grid = [41, 25, -76, 64, 22, -42, 3, -3, 59, 21]
Find the third entry from the right.
A: -3
The 5th entry: 22
The fifth entry from the end: -42
Find the first entry.
A: 41
The 2nd entry from the left is 25

[[-30 -26  18  -5  13  34  24  19 -27  28  17 -11   9 -21  -2  44]
 [-36   6  13  17  -9 -13  10   7 -49 -25 -42 -25  40 -57  13   2]
 [  9 -16  -3   6 -61  12  16  -9 -20  13 -58  28  26  12 -11  41]
 [-24  -6  -6  -8 -11  44  31   4  54   5 -32 -22  40 -25   9   1]
 [ 23  19 -24 -14 -42   5  12 -17  54  20  -9  26   1  29 -18 -34]
 [-46  19 -14 -23 -40  -3  31  11 -23  37  16 -12  34   6 -31  -6]
 [-38   5  12  17  -9 -13   9   7 -50 -29 -43 -26  40 -56  15   0]
 [ -9 -33   8  -8  40  44  29  14  52  16  18 -21  -1 -19  14  43]
 [-24 -19  19  15  39  -4 -12  18 -57 -21   9 -26   2 -48  17  40]
 [ 31  -5 -12 -16  10  15 -11  -9  49  27  42  28 -37  29 -14  -1]
 [ -2 -27  18  13  40  18  -6  10  23 -33  10 -35  -9 -47  17   4]
 [-35  18   0 -22  11   3  15  19 -30  37  50 -11  -7  11 -28  36]
 [ 31 -49   3   3  13  43   0  -7  51   4  -9  28 -24  20   9  44]
 [ 28 -36  19  17  13 -19 -35  -3 -56 -27 -19  21 -24  -9  15  41]
 [-13  10  -9 -24  39  26  20  12  47  35  50 -20 -17  16 -10  -1]]
Indices start at 1.
The entry directly above -37? 2
The bottom-right entry: -1
The entry in row 1 and column 2 is -26
The entry in row 3 and column 2 -> -16
The entry just left of -58: 13
The entry at row 3, column 1: 9
The bottom entry of the column that holds the smallest entry -> 39
The top-left entry? -30
The entry directly below the smallest entry? -11
The bottom-left entry? -13
The top-right entry -> 44
The entry just left of the smallest entry -> 6
The smallest entry -> -61
The entry in row 3 and column 3? -3
The entry at row 1, column 3 -> 18
The entry in row 2 and column 1? -36
The entry in row 2 and column 3? 13
The entry just left of -43? -29

Read these off the array that follows. Indices start at 1.
1) What is the entry directly above 9?
2) What is the entry just right of 80?
3) What is the entry directly below 9?
4) What is the entry directly below 44?
5) What is the entry at row 3, column 1?
6) What is the entry in row 2 and column 2?
7) What is the entry at row 3, column 3?
8) What is the entry at row 1, column 2?
[[38 62 53 26 70]
 [21 80 11 22 67]
 [57 44  6 60  9]
 [57 33 22  3 51]]
1) 67
2) 11
3) 51
4) 33
5) 57
6) 80
7) 6
8) 62

Read these off the table that follows.
1) What is the entry just left of the smallest entry?
2) What is the entry just right of the centre entry?
3) What is the centre entry?
[[5, 7, 4, 4, 4, 4, 7], [4, 8, 3, 4, 5, 4, 4], [6, 8, 2, 3, 4, 3, 7]]
1) 8
2) 5
3) 4

data =
[[ 16  -4  35 -26   7  30 -54 -26   4 -41  12 -25]
 [-27 -17 -71  17  30 -21 -38  -2  -8   2  17  28]
 [ 13  38  11  30   7 -45  33   9 -28  -2 -21  -1]
 [-26 -24 -65   8  27  -7 -47  -7  -1  -2  21  23]
 [-21  -3 -43  23  -6 -25  49  26   0  43  -8  29]
 [ 11  34   1  29  19 -45   6   1 -31 -15 -14   0]
 [ 15  38  18  27   2 -41  39  11 -25   0 -23  -3]
 [-23 -19 -57  10  20 -10 -28  -1  -1   6  15  23]
 [ 23   5  47 -23   4  26 -45 -25   0 -43   7 -30]
 [-22  -1 -46  26  -5 -30  52  27  -2  45 -10  30]
 [-19 -41 -26 -26  -2  40 -36  -8  27   6  23   7]]
Counting starts at 1.
Give the entry at row 1, column 2.
Answer: -4
The entry in the top-right corner: -25
Give the bottom-right entry.
Answer: 7
Give the bottom entry of the column that holds the smallest entry.
Answer: -26
Give the entry at row 2, column 3.
Answer: -71
Give the entry just left of the smallest entry.
Answer: -17
The entry in row 1 and column 1 -> 16
The entry in the bottom-left corner: -19
The entry in row 2 and column 1: -27
Give the entry at row 3, column 1.
Answer: 13
The bottom entry of the column that holds the largest entry: -36
Give the entry just left of -46.
Answer: -1
The entry directly above -46 is 47
The maximum is 52
Give the entry just left of -57.
Answer: -19
Give the entry in row 1 and column 3.
Answer: 35
Give the entry directly below 43.
Answer: -15
Give the entry directly below the smallest entry.
Answer: 11

[[-12  49  62 -10  13  10  64  41]
 [ 36   7  55  39 -54  20  52 -43]
 [ 47  21  68  47 -32  24  65 -25]]
Read off the entry just right of 24.
65
The second smallest entry -> -43
Read off the 1st entry on the main diagonal.
-12
The third entry on the main diagonal is 68
The 5th entry, reading row by row is 13
Read off the bottom-right entry.
-25
Read off the entry just right of 10.
64
The fifth-last entry, reading row by row -> 47
The 2nd entry on the main diagonal is 7
Read off the bottom-left entry.
47
